a =
[[841 749 556 545 782 575 869 762 830 802 559 644 597]
 [633 586 537 501 618 505 632 637 627 630 536 559 525]
 [311 456 664 700 390 691 284 389 330 355 665 591 665]
 [888 737 522 484 808 499 915 807 870 844 522 602 523]
 [947 817 483 472 861 565 988 829 932 891 498 668 602]
 [606 563 620 591 596 528 599 625 600 608 607 549 524]
 [891 758 469 436 816 508 923 798 877 845 480 622 547]
 [283 420 700 728 363 675 247 383 298 333 693 565 640]
 [830 759 522 525 776 603 860 744 822 792 536 663 628]]
Rows and columns are numbered from 0.
The entry directly above the largest entry: 915
Report the entry in the top-left corner.
Answer: 841
The entry in row 0 and column 2: 556
The bottom-left entry: 830
The top-right entry: 597
The entry in row 2 and column 0 is 311
The entry just left of 844: 870
Report the entry just right of 556.
Answer: 545
Report the entry directly above 311.
Answer: 633
The entry directly above the smallest entry: 923
Report the entry just left of the centre entry.
Answer: 565
Report the entry directly below 597.
Answer: 525
Report the entry directly above 829.
Answer: 807
Report the entry just right of 860.
Answer: 744
The bottom entry of the column that holds the smallest entry -> 860
Report the maximum.
Answer: 988
Report the entry directly above 606.
Answer: 947
Report the entry just right of 637.
Answer: 627
The entry just right of 247: 383
The entry directly above 817 -> 737
Report the entry just left of the smallest entry.
Answer: 675
The entry in the bottom-right corner -> 628
The entry directly above 480: 607
Report the entry at row 2, column 2.
Answer: 664
The entry just right of 633 is 586
The entry in row 0 and column 1 -> 749
Report the entry directly below 607.
Answer: 480
The entry directly above 508 -> 528
Report the entry just left of 505.
Answer: 618
Report the entry just right of 389.
Answer: 330

[461, -331, -108, 4, 797, -700, -600, 4, 859, -858]
The 4th-last entry -> -600
What is the third entry from the right? 4
The 1st entry from the right -> -858
The entry just left of 797 -> 4
What is the third entry from the left? -108

W = ((4385, 5210, 7073, 4951, 5890, 3979, 4698, 5931, 5977, 5392, 6733, 4019, 5373, 5430, 4643), (4204, 5131, 7385, 4880, 5951, 3597, 4546, 6002, 6241, 5365, 7036, 3714, 5520, 5438, 4130), (5735, 5214, 4834, 5539, 5360, 5686, 5586, 5283, 5255, 5344, 5095, 5842, 5491, 5372, 5186), (5045, 5393, 5862, 5247, 5477, 5086, 5210, 5526, 5431, 5399, 5713, 4999, 5307, 5319, 5446), (5664, 5245, 4984, 5487, 5353, 5620, 5532, 5322, 5320, 5340, 5168, 5750, 5463, 5401, 5230), (6949, 1840, 1820, 6635, 8185, 7412, 8200, 7131, 1508, 4339, 5067, 8972, 4649, 4725, 5557), (6148, 4834, 4246, 5735, 5462, 5989, 5896, 5326, 5043, 5245, 4878, 6340, 5594, 5409, 4959), (6603, 4066, 3428, 5981, 5978, 6473, 6446, 5605, 4385, 4995, 4703, 7139, 5528, 5363, 4831), (6569, 4066, 3363, 6040, 6012, 6458, 6467, 5666, 4309, 4991, 4742, 7139, 5517, 5294, 4800), (5210, 5432, 5593, 5330, 5390, 5237, 5311, 5449, 5433, 5394, 5514, 5195, 5328, 5363, 5433), (6528, 4204, 3549, 5970, 5888, 6373, 6401, 5583, 4476, 5018, 4740, 7081, 5534, 5305, 4817), (5720, 5220, 4909, 5543, 5356, 5654, 5582, 5300, 5290, 5328, 5096, 5757, 5448, 5387, 5261))
Read off the entry just left of 1820.
1840
The entry just left of the smallest entry: 7131
Read off the second largest entry.
8200
Read off the entry just left of 5319.
5307
The entry just right of 4742 -> 7139
The 3rd largest entry: 8185
Read off the entry just right of 6002.
6241
The entry just left of 5095 -> 5344
The entry just right of the largest entry: 4649
The entry just left of 5463 is 5750
Read off the entry just right of 4991.
4742
Read off the entry just left of 5978.
5981
Read off the entry just left of the largest entry.
5067
The entry just left of 4817: 5305
The 5th entry in reading order is 5890
Read off the entry just left of 4991.
4309
Read off the entry just right of 5862.
5247
The entry just left of 5356: 5543
The fourth entry in reading order -> 4951
The 1st entry in reading order -> 4385
The entry just right of 5322: 5320

Questions about the grid below.
1) The largest entry in the last row?
2) The top-left entry?
3) The entry just right of the smallest entry?
4) The last entry, reading row by row?
5) The smallest entry in the first column?
6) The top entry of the column that holds the largest entry?
7) The entry directly above -43.1?
8) The entry just left of -27.9?
-27.6 -65.2 -44.0 12.4 25.7 9.2 39.6 1.3 -15.9 -19.8 28.3 -24.2 -50.8 -34.2 -35.0
-44.9 -60.7 -27.9 -14.8 -3.0 2.8 -18.5 -15.8 -49.2 -50.3 -8.2 53.2 -50.4 24.1 -43.1
-13.4 -59.7 -48.4 17.6 27.4 8.9 51.2 12.3 0.0 -7.6 31.8 -40.9 -52.2 -45.8 -35.3
3.5 -20.0 -25.4 18.1 21.7 4.1 37.9 9.9 14.5 11.9 23.8 -41.7 -13.2 -38.5 -5.1
-35.0 -74.2 -49.8 8.5 23.4 6.3 35.6 3.4 -24.9 -20.3 22.4 -11.9 -53.7 -26.4 -45.5
37.5 61.9 24.4 8.4 -5.5 -2.6 3.9 10.9 42.8 40.9 5.2 -36.1 43.8 -16.4 37.7
1) 61.9
2) -27.6
3) -49.8
4) 37.7
5) -44.9
6) -65.2
7) -35.0
8) -60.7

Read these off the grid that follows.
1) The entry just right of -0.91?
2) The entry just right of the smallest entry?
3) The third entry in reading order?
4) The 1st entry in reading order?
5) The 4th entry in reading order?
6) The entry just right of 1.40?
array([[ 0.28,  1.35, -0.84, -1.52,  1.07,  1.79, -0.91,  1.40, -2.01,
         1.43],
       [-0.36,  1.08, -0.20, -1.75,  1.28,  1.49, -0.20,  1.22, -2.04,
         1.05]])
1) 1.40
2) 1.05
3) -0.84
4) 0.28
5) -1.52
6) -2.01
